Small tables with named rows and columns. After each table, cells are looked up by row and column.

Table novit
|  | ger | fite | fupa | vumo | ris | zed | gef | pid | fil |
|---|---|---|---|---|---|---|---|---|---|
| fetud | 9.294 | 38.469 | -48.506 | -19.187 | 76.883 | 66.945 | 27.266 | 20.116 | 27.784 |
| savim | 39.563 | -6.110 | 33.558 | 10.796 | -5.491 | 36.612 | 40.514 | 40.173 | 40.675 |
| fes | -25.480 | 81.112 | -19.979 | 51.430 | 58.547 | -8.434 | -32.271 | -31.480 | -34.288 |
| biregos | -7.773 | 10.915 | 42.221 | 31.927 | -5.887 | -50.817 | -18.885 | -13.574 | -18.556 |
| podeva | 20.328 | -2.677 | 95.070 | 69.636 | -58.957 | -50.813 | -4.691 | 4.725 | -5.891 |
| rapoba | -24.538 | 33.634 | -34.196 | -15.884 | 67.916 | -7.361 | -14.016 | -16.575 | -12.468 |
| kologa | 25.262 | 44.411 | 28.617 | 61.861 | 4.660 | 29.355 | 14.109 | 15.841 | 11.490 |
| givaru | 47.079 | -74.680 | 97.281 | -6.803 | -69.847 | -24.856 | 41.750 | 47.040 | 44.440 |
| sedibi | -15.253 | 10.834 | 22.583 | 12.462 | 13.061 | -46.945 | -19.633 | -16.252 | -18.488 |
| nelovif | -4.934 | -11.797 | 9.681 | -24.021 | 21.824 | -23.433 | 2.201 | 2.349 | 4.895 |
| modu | 29.675 | 29.199 | -20.028 | -0.380 | 47.447 | 75.765 | 41.141 | 35.701 | 40.793 |
| nalovo | 14.695 | 68.278 | -15.269 | 46.617 | 47.969 | 55.620 | 13.177 | 10.792 | 10.562 |

rapoba, gef => -14.016
fetud, fupa => -48.506
nelovif, fupa => 9.681
rapoba, ris => 67.916
fetud, ris => 76.883
modu, fil => 40.793
rapoba, vumo => -15.884
podeva, ger => 20.328
fetud, ger => 9.294
biregos, fite => 10.915
Row with the largest fil: givaru

purul:
|  | mugago | zuro | sose | gat | riro | sok | koz | paz | nufil | pofi |
|---|---|---|---|---|---|---|---|---|---|---|
| takobev | 163 | 731 | 114 | 544 | 650 | 263 | 813 | 590 | 461 | 551 |
| fubo | 326 | 763 | 353 | 369 | 383 | 322 | 523 | 504 | 440 | 684 |
| vati | 336 | 614 | 318 | 400 | 632 | 317 | 715 | 206 | 350 | 619 |

What is the zuro of fubo in purul? 763
What is the paz of vati in purul? 206
What is the gat of fubo in purul? 369
What is the mugago of vati in purul? 336
What is the mugago of fubo in purul? 326
What is the zuro of vati in purul? 614
What is the sose of fubo in purul? 353
What is the gat of vati in purul? 400
What is the sose of vati in purul? 318
What is the mugago of takobev in purul? 163
What is the riro of takobev in purul? 650
What is the pofi of vati in purul? 619
What is the paz of takobev in purul? 590
What is the sok of takobev in purul? 263
What is the koz of fubo in purul? 523
What is the nufil of fubo in purul? 440
What is the riro of fubo in purul? 383
What is the zuro of takobev in purul? 731
What is the sose of takobev in purul? 114
Row with the largest paz: takobev

Table vasuri
,rerub,pok,vuk,meb,rof
meges,-4674,-12006,38206,3765,18931
lovusa,-4743,57807,-26593,-4763,-48422
nub,-4704,38563,55115,-32239,-35029
tufo,-4750,51416,-31876,4130,-37769
detuvu,-4768,43381,-31906,15000,-21450
pav,-4723,72796,8414,-34727,-73425
nez,-4723,-10574,-38913,45574,31885
votuniv,-4670,-27725,27984,18274,37350
tugi,-4742,11344,-48040,38006,10265
piz,-4777,60399,-13540,-2284,-39698

vuk of votuniv is 27984
rerub of nub is -4704
pok of tugi is 11344
pok of piz is 60399
rerub of lovusa is -4743
vuk of pav is 8414
rof of lovusa is -48422
meb of tugi is 38006
meb of tufo is 4130
pok of nez is -10574
meb of lovusa is -4763
pok of detuvu is 43381
rof of pav is -73425
rof of nez is 31885
rerub of pav is -4723
Which row has the largest pok? pav

tudeveg:
fields: zugute, tivute, nezed, tumu, karizu, lizepaf, kepeki, rav
viv: [205, 137, 98, 97, 145, 197, 169, 130]
bika: [188, 110, 123, 66, 143, 196, 39, 63]
zel: [73, 91, 163, 41, 88, 107, 100, 92]
lotiz: [161, 44, 107, 104, 81, 88, 206, 156]
mar: [160, 159, 94, 183, 98, 51, 86, 115]
lev: [149, 37, 90, 51, 83, 153, 113, 114]

What is the lizepaf of lotiz in tudeveg?
88
What is the kepeki of viv in tudeveg?
169
What is the kepeki of lev in tudeveg?
113
What is the nezed of lotiz in tudeveg?
107
What is the lizepaf of viv in tudeveg?
197
What is the lizepaf of mar in tudeveg?
51

fisofis:
	tipev	meb	mot	ledu	bim	lugop	dofego
kamoze	-41652	-5895	-402	-26913	22617	-17624	-31625
fizu	-9369	-51791	35028	-20918	-68571	6326	4156
moda	28772	-27543	-73322	42677	13049	-74393	-2117
zek	-27790	-6969	1727	10695	7027	-29125	3789
lizolet	34651	14674	-45726	-33627	40948	11173	-46785
zag	10897	57299	-8205	-35339	49618	61771	-66691
zuk	3669	-23062	-28834	-28293	-23914	-40891	18702
les	-61218	-11410	-38805	-42480	24745	-20830	-37470
vizafa	-14317	-12058	-35310	43733	17971	-48010	5324
demag	-46738	-42750	33348	-8636	-7162	5183	-57359
nok	14758	-980	-10462	14953	-36541	-34581	18427
tusav	-20434	-14469	-39137	-25609	17152	4401	-14279

What is the bim of les in fisofis? 24745
What is the bim of zuk in fisofis? -23914
What is the bim of tusav in fisofis? 17152
What is the ledu of zuk in fisofis? -28293
What is the meb of zuk in fisofis? -23062
What is the lugop of zag in fisofis? 61771
What is the dofego of kamoze in fisofis? -31625
What is the meb of kamoze in fisofis? -5895
What is the mot of moda in fisofis? -73322
What is the bim of fizu in fisofis? -68571
Which row has the largest tipev? lizolet

zuga =
|  | manal | nulug | vam | dakoda | gofa | lunevik | zirugil | boduned |
|---|---|---|---|---|---|---|---|---|
| rema | 7 | 30 | 31 | 2 | 74 | 27 | 61 | 76 |
| litil | 209 | 178 | 177 | 216 | 120 | 182 | 136 | 116 |
| digugo | 183 | 160 | 159 | 188 | 116 | 163 | 128 | 113 |

What is the vam of digugo in zuga?
159
What is the boduned of rema in zuga?
76
What is the manal of digugo in zuga?
183
What is the nulug of litil in zuga?
178
What is the vam of litil in zuga?
177
What is the gofa of rema in zuga?
74
What is the dakoda of rema in zuga?
2
What is the lunevik of digugo in zuga?
163
What is the zirugil of digugo in zuga?
128
What is the boduned of litil in zuga?
116
What is the lunevik of litil in zuga?
182
What is the dakoda of digugo in zuga?
188
What is the boduned of digugo in zuga?
113
What is the nulug of rema in zuga?
30
What is the gofa of digugo in zuga?
116
What is the dakoda of litil in zuga?
216
What is the gofa of litil in zuga?
120
What is the manal of rema in zuga?
7
What is the vam of rema in zuga?
31
What is the lunevik of rema in zuga?
27
Which row has the largest manal? litil

